Each row below is a small network's average activation on inputs in which a field has the value named, seen along a few directions.
Related values have similar rows: they may be neighbours, one step apart, or belong to one group.
In the rows, 500 means zero.
Random noise pushes rows far along 2 fixed directions. That doesn't count. These rows show it; they differ only by the noise:
[606 442 152 631 331 416 637 440 696 447 417 377 438 384 362 441 507]
[363 600 726 333 514 409 509 593 614 539 567 678 496 616 599 476 555]
[449 516 690 466 549 469 577 586 647 423 590 767 455 574 540 609 591]
[616 392 388 687 478 506 678 507 706 313 530 669 404 437 391 668 587]


FOSI, 10 values:
zez: [482 596 846 523 657 593 343 622 306 686 536 485 606 555 542 609 541]
razek: [640 567 178 541 402 374 461 433 416 615 356  85 467 357 340 233 523]
pof: [455 674 732 387 601 573 323 678 290 736 499 289 571 535 535 470 446]
fepur: [503 387 471 570 493 592 350 370 370 624 384 425 521 496 539 482 441]
kom: [694 187 110 782 372 641 773 299 593 107 517 648 397 346 388 655 437]
benu: [406 644 472 285 516 307 407 524 584 577 520 380 549 611 558 341 463]
muni: [334 449 118 293 269 449 448 363 504 612 289 205 561 513 607 142 318]
fugim: [534 343 526 644 522 733 544 459 325 416 508 568 555 474 518 656 466]
pap: [404 760 719 356 496 425 403 483 408 730 561 404 582 547 531 292 502]
vuno: [479 541 510 383 561 357 468 539 519 413 545 539 462 482 517 540 487]
A value of FOSI combines one of 2 hidden first parts with one of 5 second parts; all combinations occur once.
Q: Changing only the second part turns muni into pof. kom has the same second part as muni; what does that change turn kom into?
A: zez
Q: Changing only the second part turns fugim into razek. fepur has the same second part as fugim; what does that change turn fepur into?
A: pap

FAV, 10 values:
met: [452 415 168 529 373 586 484 469 473 541 350 211 494 435 455 500 365]
zuvig: [429 568 980 439 633 593 361 524 341 623 615 712 519 568 652 500 570]
gono: [187 638 849 171 546 547 337 594 313 693 487 524 579 711 701 380 425]
nizub: [462 579 335 372 374 288 505 420 600 522 486 365 434 501 534 252 473]
segor: [768 368 453 782 622 528 656 559 553 260 534 684 393 347 260 753 657]
bazuf: [533 449 315 562 412 484 527 336 572 466 422 464 485 549 493 369 478]
duduf: [364 482 866 371 630 562 513 557 551 386 662 933 553 665 690 696 530]
labu: [463 522 440 413 456 358 569 543 619 430 535 528 499 528 539 491 496]
surul: [450 622 581 434 493 502 306 509 376 776 479 247 590 487 584 367 437]
kag: [614 560 555 566 603 503 581 634 506 468 549 541 535 446 346 630 585]
A value of FAV combines one of 2 hidden first parts with one of 5 second parts; all combinations occur once.
Q: Changing only the second part turns met into labu. gono has the same second part as met; what does that change turn gono into?
A: nizub
Q: Changing only the second part turns zuvig into bazuf. surul has the same second part as zuvig; what does that change turn surul into?
A: duduf
